Each row below holds a small network's activations on one record, seen along a few directions.
Each row is followed by the record's values for the fields Y, P, B, M, Z, H.
A field that a record lacks is written missing.
The largest differences between rows may come from other fields.
In the rows, zero is written as 500.
Random noise pushes rows far along 3 fixed directions. That doesn't count. These rows show it; they differ only by the noise:
[510 472 489 565 267 323 439 388 614 513 585 401 555 408 687 359 597 463
 570 493 335 478 291 546 658]
[522 454 517 544 392 388 451 433 567 602 520 412 600 421 678 402 533 495
 553 449 402 519 355 535 549]
[464 372 513 596 345 443 643 406 523 382 546 405 588 549 392 418 536 470
 433 577 422 459 385 719 684]
[541 421 586 548 641 593 601 497 471 633 372 490 568 495 509 564 474 564
 482 442 532 552 575 522 401]
[536 524 491 569 256 317 404 374 651 520 579 435 478 362 757 383 655 471
 619 483 304 471 310 453 656]

[588 531 551 573 309 360 372 375 628 580 454 459 468 264 884 436 729 556
 670 439 272 549 402 333 613]	Y=y1 P=missing B=missing M=m2 Z=z2 H=h3
[428 490 373 434 313 297 311 511 525 436 757 372 568 549 538 312 383 322
 493 523 502 404 190 622 554]	Y=y1 P=p2 B=missing M=missing Z=missing H=h3
[473 415 456 547 307 383 538 441 507 495 527 402 625 437 486 385 571 504
 510 528 422 529 389 658 672]	Y=y1 P=missing B=missing M=m2 Z=z2 H=h3
[510 454 520 532 481 583 683 476 438 439 401 538 504 501 329 571 594 568
 502 535 514 560 648 536 578]	Y=y1 P=missing B=missing M=m2 Z=z2 H=h3
[517 566 530 533 408 518 549 419 563 476 495 573 394 439 524 539 636 529
 564 549 423 471 572 435 610]	Y=y2 P=p1 B=missing M=m2 Z=z1 H=h4
[477 459 419 355 393 375 395 562 410 686 535 396 750 461 499 395 448 496
 606 429 555 645 456 555 499]	Y=y1 P=p2 B=missing M=m2 Z=missing H=h4
[449 513 462 482 347 516 627 459 514 344 557 547 353 553 310 525 612 500
 504 594 464 446 591 502 672]	Y=y2 P=p2 B=b1 M=m2 Z=missing H=h4
[492 583 486 468 585 600 526 544 463 532 452 612 336 509 404 618 570 528
 526 540 555 491 710 350 441]	Y=y2 P=p2 B=b2 M=missing Z=missing H=h4
[428 579 373 466 338 373 389 482 546 413 656 489 453 499 513 445 525 436
 574 529 435 471 417 429 587]	Y=y1 P=missing B=b1 M=m2 Z=missing H=h1
[551 522 474 410 510 406 314 563 480 856 449 449 668 317 739 429 480 546
 629 376 531 638 466 437 397]	Y=y2 P=p2 B=missing M=m2 Z=z2 H=h4
[486 379 527 548 432 589 734 479 413 391 407 500 522 517 222 536 581 572
 440 572 520 548 642 652 651]	Y=y2 P=missing B=missing M=m2 Z=z2 H=h3
[462 379 545 653 496 469 553 405 564 364 557 382 630 597 519 413 389 438
 335 565 419 411 260 744 567]	Y=y1 P=missing B=missing M=missing Z=z1 H=h1
[511 486 447 514 445 452 404 485 502 569 554 452 584 434 558 440 467 478
 528 445 489 529 386 524 502]	Y=y1 P=missing B=missing M=m2 Z=z2 H=h1
[443 616 383 454 380 390 398 521 568 335 690 515 349 560 436 481 520 371
 522 630 485 376 398 482 580]	Y=y2 P=p2 B=b1 M=missing Z=missing H=h3
[455 517 467 489 400 432 501 473 551 279 649 486 410 596 471 437 470 388
 457 563 456 362 381 543 591]	Y=y1 P=p1 B=b1 M=missing Z=missing H=h3
[581 612 486 537 581 699 600 482 496 382 438 703 125 474 327 758 679 516
 572 549 553 433 760 251 472]	Y=y1 P=p2 B=missing M=m2 Z=z2 H=h3
[493 365 588 513 620 523 572 521 402 606 374 429 760 498 536 406 358 552
 358 459 574 592 452 720 446]	Y=y1 P=missing B=b1 M=missing Z=z2 H=h3
[532 512 586 605 802 774 682 528 481 397 398 636 309 623 292 752 446 542
 404 522 595 439 723 420 344]	Y=y1 P=missing B=missing M=m2 Z=missing H=h1
[494 561 434 389 527 477 356 563 462 501 605 512 459 524 500 500 421 390
 538 496 602 440 455 456 422]	Y=y1 P=p2 B=missing M=missing Z=missing H=h3
[464 412 441 394 333 335 426 518 438 606 545 354 724 466 541 331 473 463
 540 470 505 578 360 657 563]	Y=y1 P=p2 B=missing M=missing Z=missing H=h4
[512 480 527 442 499 494 507 507 464 541 450 502 543 496 508 510 526 514
 524 494 490 534 556 489 510]	Y=y1 P=p2 B=missing M=missing Z=missing H=h4
[436 302 519 547 544 440 474 523 456 565 578 298 884 599 487 326 196 455
 344 443 537 544 237 818 460]	Y=y2 P=missing B=missing M=m2 Z=z2 H=h1
[495 535 494 501 379 525 630 467 502 360 499 562 404 505 329 557 643 520
 539 599 460 490 629 487 673]	Y=y2 P=p2 B=missing M=m2 Z=missing H=h4
[416 362 493 527 380 540 793 467 443 232 532 456 541 698  84 486 510 486
 342 663 512 457 541 797 720]	Y=y1 P=p2 B=b1 M=m1 Z=missing H=h4
[490 574 449 387 491 485 420 581 453 664 487 552 493 420 537 489 502 545
 578 414 555 585 601 382 439]	Y=y2 P=missing B=b1 M=m2 Z=missing H=h3
[563 433 581 522 598 569 593 503 449 589 311 507 538 431 542 567 560 601
 519 442 512 604 622 475 438]	Y=y1 P=missing B=missing M=missing Z=z2 H=h3
[507 497 473 507 486 490 485 461 500 390 542 455 509 548 436 513 494 431
 464 596 513 445 418 582 526]	Y=y1 P=p2 B=missing M=missing Z=z1 H=h3
[494 528 475 541 446 509 505 473 530 479 526 540 454 499 447 516 559 531
 514 499 447 496 554 437 539]	Y=y1 P=missing B=b2 M=m2 Z=missing H=h3
[468 425 511 366 631 596 551 621 323 704 360 491 616 516 371 571 449 559
 508 465 639 604 695 540 381]	Y=y2 P=p2 B=missing M=missing Z=missing H=h4
[537 471 564 547 715 618 512 516 463 583 387 509 548 478 546 555 399 538
 425 471 569 525 522 530 355]	Y=y2 P=missing B=missing M=missing Z=z2 H=h1
[438 426 448 450 437 515 549 520 408 537 505 464 591 525 333 495 516 507
 492 515 530 530 548 622 560]	Y=y1 P=missing B=missing M=m2 Z=missing H=h3
[437 493 400 429 475 428 392 571 464 537 610 418 635 560 437 397 345 451
 451 474 560 515 368 619 458]	Y=y2 P=missing B=b1 M=m1 Z=missing H=h1
[494 471 508 410 574 538 503 546 401 649 390 497 579 481 511 550 507 587
 550 405 545 618 638 433 400]	Y=y1 P=missing B=b1 M=m2 Z=missing H=h3
[587 559 564 486 661 663 548 555 465 671 304 625 341 385 538 671 615 630
 580 420 555 567 772 298 360]	Y=y2 P=missing B=missing M=m1 Z=missing H=h3
[459 403 482 494 331 295 390 495 513 596 550 328 747 425 671 274 454 485
 494 475 431 553 261 675 599]	Y=y2 P=missing B=b1 M=missing Z=z2 H=h3
[512 370 511 464 485 526 601 495 379 603 396 444 643 472 423 494 522 547
 514 459 543 600 557 593 508]	Y=y1 P=p2 B=missing M=m2 Z=z2 H=h4
[404 398 503 416 527 431 478 566 437 624 558 377 751 609 497 382 308 464
 423 486 550 525 384 687 448]	Y=y2 P=p2 B=b1 M=missing Z=missing H=h4
[420 558 383 582 310 369 447 458 607 174 799 481 358 606 389 420 500 314
 447 661 452 281 269 588 672]	Y=y1 P=missing B=missing M=m2 Z=missing H=h1
[582 562 574 559 582 662 669 481 513 403 322 666 172 433 411 734 760 579
 576 588 493 474 800 311 535]	Y=y2 P=p2 B=missing M=missing Z=z2 H=h4
[417 464 417 465 598 611 642 608 380 374 541 534 491 682 114 567 349 471
 378 555 678 485 607 617 455]	Y=y1 P=missing B=b1 M=m2 Z=missing H=h1
[601 524 613 555 620 594 542 483 553 625 298 577 426 388 645 606 594 655
 551 410 440 595 668 332 422]	Y=y2 P=missing B=b1 M=m1 Z=z2 H=h3
[482 499 471 401 582 579 585 587 388 509 423 562 469 557 294 587 502 531
 499 520 632 565 700 476 446]	Y=y1 P=p2 B=b1 M=missing Z=missing H=h4
[509 596 505 595 419 423 437 427 667 281 662 511 293 521 634 486 566 388
 497 603 381 301 334 438 589]	Y=y2 P=p2 B=missing M=missing Z=missing H=h3
[459 565 404 503 220 449 627 450 524 191 607 568 262 548 241 534 742 459
 558 669 440 421 592 482 761]	Y=y1 P=missing B=b1 M=m2 Z=missing H=h4
[442 455 478 408 598 633 639 603 344 531 437 553 549 580 212 552 413 567
 412 506 662 570 703 584 448]	Y=y2 P=missing B=b1 M=m2 Z=missing H=h3
[478 601 431 468 580 514 386 579 505 505 637 551 404 545 442 520 399 391
 500 527 618 400 465 457 410]	Y=y2 P=p1 B=missing M=m2 Z=missing H=h3
[527 497 602 639 740 634 577 494 559 384 456 550 362 606 502 649 440 491
 404 531 514 389 529 462 366]	Y=y1 P=missing B=missing M=missing Z=missing H=h1

Here are new rows. What are their fields?
[519 569 473 457 399 426 381 516 520 616 533 510 480 367 657 416 560 510
 565 445 463 507 463 432 525]	Y=y2 P=missing B=missing M=m1 Z=missing H=h3
[502 390 573 568 507 628 807 450 410 331 303 528 485 543 258 590 616 605
 412 575 493 559 696 604 623]	Y=y1 P=missing B=b1 M=missing Z=z2 H=h3
[487 510 533 515 688 647 586 549 460 348 548 572 392 666 315 603 374 420
 383 560 620 367 565 539 405]	Y=y1 P=p1 B=missing M=missing Z=missing H=h3
[460 407 528 535 548 632 722 513 426 403 438 521 496 635 173 582 507 548
 398 590 563 490 669 640 555]	Y=y2 P=p2 B=b2 M=m1 Z=missing H=h4
[473 509 501 530 646 564 450 548 508 571 524 503 536 562 485 537 354 511
 452 457 544 499 505 469 364]	Y=y2 P=missing B=b2 M=m2 Z=missing H=h1
[479 479 473 332 623 486 389 643 378 803 442 461 660 491 572 487 371 522
 555 375 642 623 554 465 276]	Y=y1 P=p2 B=b1 M=missing Z=missing H=h4
[468 569 451 508 259 505 692 402 531 116 568 612 195 567 245 564 762 462
 487 721 410 383 615 481 785]	Y=y1 P=p2 B=b1 M=missing Z=missing H=h4
[480 575 430 334 704 472 241 678 423 821 554 493 690 491 683 436 202 476
 543 296 675 615 452 366 173]	Y=y1 P=missing B=b1 M=m2 Z=missing H=h1
[558 660 468 517 507 465 338 489 596 503 573 573 381 401 694 509 519 459
 602 463 465 478 444 282 451]	Y=y1 P=missing B=missing M=m2 Z=z2 H=h1
[534 492 542 580 215 299 426 310 658 448 553 401 516 378 833 343 680 465
 568 522 226 446 243 524 710]	Y=y1 P=p2 B=missing M=missing Z=z1 H=h4
[434 453 512 523 556 571 583 521 474 358 593 489 490 667 286 544 384 434
 401 580 573 395 495 612 500]	Y=y2 P=p2 B=missing M=m2 Z=missing H=h3
[564 400 665 607 653 639 660 444 488 495 329 519 581 523 508 566 489 598
 407 464 487 543 572 545 455]	Y=y1 P=missing B=missing M=m2 Z=z2 H=h3
[532 562 475 396 387 469 475 484 470 536 472 538 403 401 563 509 663 505
 628 489 479 524 582 377 556]	Y=y1 P=p2 B=missing M=missing Z=missing H=h4
[470 406 546 494 532 526 659 507 470 430 450 471 568 603 371 498 458 524
 397 557 519 503 530 655 533]	Y=y1 P=p2 B=b1 M=missing Z=missing H=h4
[436 566 417 494 469 625 654 540 453 249 553 630 256 604 117 618 551 486
 454 621 573 429 697 460 599]	Y=y2 P=missing B=b1 M=m2 Z=missing H=h1
[510 386 524 403 606 546 567 574 352 638 365 437 695 534 390 527 436 553
 488 463 623 634 604 599 397]	Y=y1 P=p2 B=missing M=missing Z=missing H=h4
[483 479 522 406 696 520 435 632 408 730 437 484 648 524 583 497 332 535
 470 401 632 585 537 501 270]	Y=y1 P=missing B=b1 M=missing Z=missing H=h3
[477 509 538 490 511 482 508 506 515 547 494 513 528 497 611 442 456 522
 447 477 463 491 477 510 493]	Y=y2 P=missing B=b1 M=missing Z=missing H=h3
[453 443 407 367 632 527 430 640 372 569 554 438 641 625 316 484 276 448
 430 460 703 527 471 621 329]	Y=y1 P=p2 B=b1 M=m1 Z=missing H=h3
[596 529 519 528 388 473 461 423 538 622 384 532 473 287 665 517 716 604
 661 421 389 610 572 344 573]	Y=y1 P=missing B=missing M=m2 Z=z2 H=h3
[434 513 437 459 606 570 521 551 440 479 513 534 494 578 349 581 416 500
 480 526 578 510 593 475 423]	Y=y1 P=missing B=b1 M=m2 Z=missing H=h1
[444 498 443 419 319 332 380 503 513 621 641 403 677 460 613 312 438 451
 556 454 462 522 339 582 573]	Y=y2 P=p1 B=missing M=m2 Z=missing H=h4
[525 527 522 468 584 524 390 556 498 786 427 523 575 409 646 518 463 601
 580 358 514 610 586 363 353]	Y=y2 P=missing B=b2 M=m2 Z=missing H=h3
